arr =
[[128 137 117 137 115 118 123]
 [127 128 128 127 129 130 131]
 [129 127 127 133 126 125 127]
 [129 128 132 128 129 130 127]
 [128 127 124 128 129 130 119]
 [129 134 120 133 121 120 122]
 [122 115 147 114 149 141 140]
 [128 128 127 128 129 128 124]
 [125 127 135 124 135 132 134]
 [129 132 124 131 125 124 126]]
arr[-10][0]: 128
arr[-9][1]: 128
arr[-2]: [125, 127, 135, 124, 135, 132, 134]
arr[-9]: [127, 128, 128, 127, 129, 130, 131]
arr[:, -5]: [117, 128, 127, 132, 124, 120, 147, 127, 135, 124]
arr[2][-7]: 129
arr[7][2]: 127
arr[7][-7]: 128
arr[-10]: [128, 137, 117, 137, 115, 118, 123]
arr[-4][-2]: 141
arr[8][2]: 135
arr[4]: [128, 127, 124, 128, 129, 130, 119]
arr[-1][-3]: 125
arr[6]: [122, 115, 147, 114, 149, 141, 140]
arr[8][-1]: 134
arr[-10][5]: 118
arr[4][-6]: 127
arr[-1][2]: 124
arr[2][6]: 127
arr[-6][-1]: 119
arr[-4][-5]: 147
arr[5][4]: 121
arr[-8][4]: 126
arr[1][-4]: 127
arr[:, 5]: [118, 130, 125, 130, 130, 120, 141, 128, 132, 124]
arr[-5][-1]: 122
arr[:, -6]: [137, 128, 127, 128, 127, 134, 115, 128, 127, 132]
arr[-4][-6]: 115
arr[-10][-4]: 137

A = [123 128 109 125 141 129 135 125 127 137 125 151 126 123 135 128]
A[0] -> 123
A[5] -> 129
A[14] -> 135
A[11] -> 151
A[12] -> 126
A[8] -> 127

x =
[[107 118 113 133 109]
 [123 135 145 126 112]
 [128 129 152 128 121]
 [105 121 108 137 106]
 [128 123 148 122 121]
 [107 115 112 137 112]
 [137 139 118 118 122]]
x[-7,-5] -> 107
x[2,-4] -> 129
x[2] -> [128, 129, 152, 128, 121]
x[-3,-1] -> 121
x[:, 3] -> [133, 126, 128, 137, 122, 137, 118]
x[-2,2] -> 112
x[:, -4] -> [118, 135, 129, 121, 123, 115, 139]
x[-1,-2] -> 118
x[4,1] -> 123
x[3,4] -> 106
x[-5,2] -> 152
x[1,2] -> 145
x[4] -> [128, 123, 148, 122, 121]
x[-7,-1] -> 109

grid = [123 122 109 113 142 157 151 130 134 125]
grid[0]	123
grid[7]	130
grid[2]	109
grid[1]	122

B =
[[130 126 124 122 129 137 121 126 124 120 123 114 121]
 [143 124 121 114 145 130 113 138 120 139 118 138 139]
 [114 156 128 127 116 148 138 117 140 116 146 111 105]
 [135 123 148 147 132 136 139 116 134 108 127 115 126]
 [123 126 132 130 125 124 129 119 131 119 128 127 124]
 [131 123 123 122 129 135 120 127 123 122 121 116 124]]
B[0][0] -> 130
B[1][3] -> 114
B[5][7] -> 127
B[3][1] -> 123
B[2][11] -> 111
B[1][10] -> 118
B[0][4] -> 129
B[:, 11] -> [114, 138, 111, 115, 127, 116]
B[1] -> [143, 124, 121, 114, 145, 130, 113, 138, 120, 139, 118, 138, 139]
B[3][10] -> 127
B[:, 1] -> [126, 124, 156, 123, 126, 123]
B[:, 8] -> [124, 120, 140, 134, 131, 123]
B[:, 3] -> [122, 114, 127, 147, 130, 122]
B[5][1] -> 123
B[:, 10] -> [123, 118, 146, 127, 128, 121]
B[2][2] -> 128
B[2][9] -> 116
B[1][7] -> 138
B[0][8] -> 124
B[3][11] -> 115
B[0][2] -> 124
B[4][6] -> 129
B[4][1] -> 126
B[1][1] -> 124

data =
[[133 114 128 125 118 126 138 118 146 119 119 120 128 116 117 137]
 [112 144 113 121 130 115 124 148 115 143 140 130 126 137 132 113]
 [134 131 116 137 120 120 121 130 138 119 131 122 120 117 132 125]
 [117 134 128 117 126 132 110 132 128 139 132 126 133 143 144 122]
 [122 128 116 129 114 117 140 129 150 124 130 117 122 121 114 124]
 [127 144 116 135 121 122 121 133 135 125 141 123 119 123 132 115]
 [141 133 129 134 122 131 137 115 134 112 133 125 119 108 120 124]
 [115 114 123 117 117 122 119 132 149 137 118 117 135 140 133 135]
 [134 109 126 121 128 123 131 125 125 121 114 127 130 117 122 141]
 [129 126 113 135 118 115 124 133 143 123 128 120 122 119 128 127]
 [114 145 120 121 127 123 114 142 122 144 141 128 128 142 143 113]
 [120 144 116 123 136 118 127 143 105 136 140 134 124 129 129 113]
 [130 119 117 122 137 112 127 143 106 132 121 133 129 122 129 133]
 [123 128 133 119 119 136 137 114 145 123 129 120 128 126 117 126]]
data[0, 0] -> 133
data[:, 13] -> [116, 137, 117, 143, 121, 123, 108, 140, 117, 119, 142, 129, 122, 126]
data[0, 10] -> 119
data[10, 11] -> 128
data[1, 13] -> 137
data[12, 8] -> 106
data[7, 1] -> 114
data[:, 3] -> [125, 121, 137, 117, 129, 135, 134, 117, 121, 135, 121, 123, 122, 119]
data[13] -> [123, 128, 133, 119, 119, 136, 137, 114, 145, 123, 129, 120, 128, 126, 117, 126]
data[5, 10] -> 141
data[10, 6] -> 114
data[1, 8] -> 115
data[4, 7] -> 129
data[5, 14] -> 132
data[2] -> [134, 131, 116, 137, 120, 120, 121, 130, 138, 119, 131, 122, 120, 117, 132, 125]
data[5, 13] -> 123
data[11, 9] -> 136
data[11, 14] -> 129
data[:, 10] -> [119, 140, 131, 132, 130, 141, 133, 118, 114, 128, 141, 140, 121, 129]
data[9, 13] -> 119
data[11, 4] -> 136
data[11, 3] -> 123
data[6, 5] -> 131
data[13, 5] -> 136
data[6, 4] -> 122
data[:, 1] -> [114, 144, 131, 134, 128, 144, 133, 114, 109, 126, 145, 144, 119, 128]
data[11, 2] -> 116
data[13, 2] -> 133
data[3, 0] -> 117
data[8] -> [134, 109, 126, 121, 128, 123, 131, 125, 125, 121, 114, 127, 130, 117, 122, 141]
data[9, 11] -> 120
data[1, 0] -> 112
data[4, 8] -> 150
data[1, 5] -> 115
data[10, 10] -> 141
data[6, 7] -> 115
data[7, 5] -> 122
data[4, 12] -> 122
